Each row below holds a small network's activations on one input, seen along a few directions.
Each table varies a few parts of the input and shows all the possible inputs, shuffled.
Descriptions start from the smaller parts, as in this example, which fits no table here: values(3) and (point or line(11) or (line(4) and ring(5))).
Shared parts are said once, and a part with two or three values counts as separate values.
In the rows, 128 means zero.

Other details of the inputs shift rows strongly along three fixed directions, in all tables alike. That doesn't count.

Table:
x1: [129 112 149  88 131 117  99 111 128 161 107 120 105 141]
x2: [191  92 109  69 118 115 104 114 122 174 141 141 134 135]
x3: [111 130 103 105 111 122 154 106 145 165 122 108 113 110]
x4: [167  93 100  63 114 127 117  98 107 175 138 155 127 134]
x5: [ 56 164 170 185 139 127 155 159 110 100 152 111 164 137]
x6: [138  98 135  40 150 140  82 109 102 173 125 124 144 170]
x7: [124 133  78 110 137 123 146 101 104 124 135 110 142 114]
x8: [133  74 164  26 142 122 102 103 114 156 121 151 144 160]
x9: [108 147 104 133 129 133 174  85 112 158 160 151 110 118]
x10: [ 82 138 133 165 129 148 114 155 125  89 122 110 163 146]
x11: [129 131 125 178 126 144 132 135 130 128 135 117 105 117]
x12: [134 139 122 170 105 155 130 166 152  81 126 131 129 130]
x13: [ 63 172 105 161 126 114 198 112 105 121 143 126 141  98]
x14: [ 57 170  87 174 127 132 194 108 115 126 149 105 137 101]
x15: [205 128  78 126  99  77 120 136 163  98  57 114  96  73]
x16: [150 131 185 185 156 134  60 174 150 102 102 127 106 144]
x17: [104  99 191 113 159 140  53 148 103 141 123  98 133 165]
x18: [ 87 133 192 171 142 142 107 164 110 128 169 137 152 159]
x19: [129 135 112 132 115 136 141 128 145 133 151 152 154 134]
x20: [ 87 145 198 160 128 146 114 181 135 101 118 106 144 154]
x21: [105 143 167 167 130 169 104 163 115  75 132 149 147 165]
x22: [ 70 127 141 121 124 164 149 112 115 175 184 144 136 152]
x23: [152 124 135 117 116 131 138 127 141 161 142 133 109 122]
x24: [147 156  83 125 108 111 157 123 137  87 101 119 108 102]
x25: [209 147 101 153 129  82 123 144 172  94  54  85  63  73]
x26: [ 87 136 125 102 143 103 205  83 120 135 139 144 131 105]
x27: [185 132  97 113 103  97 124 139 176 114  82 111 118  99]
x28: [118 156  80 131 141 147 181  98 105 125 168 147 145 128]
x29: [164 100 124 121 141 137  72 134 120 123 133 130 129 143]
x30: [179 120 137 195 143 106  83 148 157 105  96 112  88 101]
x31: [120  92 158 120 130 168  54 153 118 137 143 135 149 180]
x32: [151 136 155 175 125 103  86 185 157  70  78 107 151 126]
x33: [177  79 153  65 136 108 127  94 132 170 129 160  89 122]
x34: [103 112 150 108 131 138 118 115  94 173 161 154 131 144]
x35: [131 135  63  99 101 125 169  98 147 146 116 119 133 104]
x36: [127 146  98 141 126 124 217 101 125  82 154 166 135 101]
Each input here is: values(4) and (point or ring(8)).
Question: Which other rows does x34 become when the values(4) part takes its other values? List them by row number.
Answer: x4, x13, x15
Question: Start at x25 and move only the ring(8) part, one step at a time. The first step leads to x1. Which rows follow, in order?
Answer: x13, x5, x20, x3, x14, x17
Question: List by row number the other rows that have the values(4) part in common with x35.
Answer: x6, x7, x8, x10, x15, x24, x27, x32
Question: Which other rows does x26 become when the values(4) part takes its other values? List them by row number.
Answer: x8, x33, x36
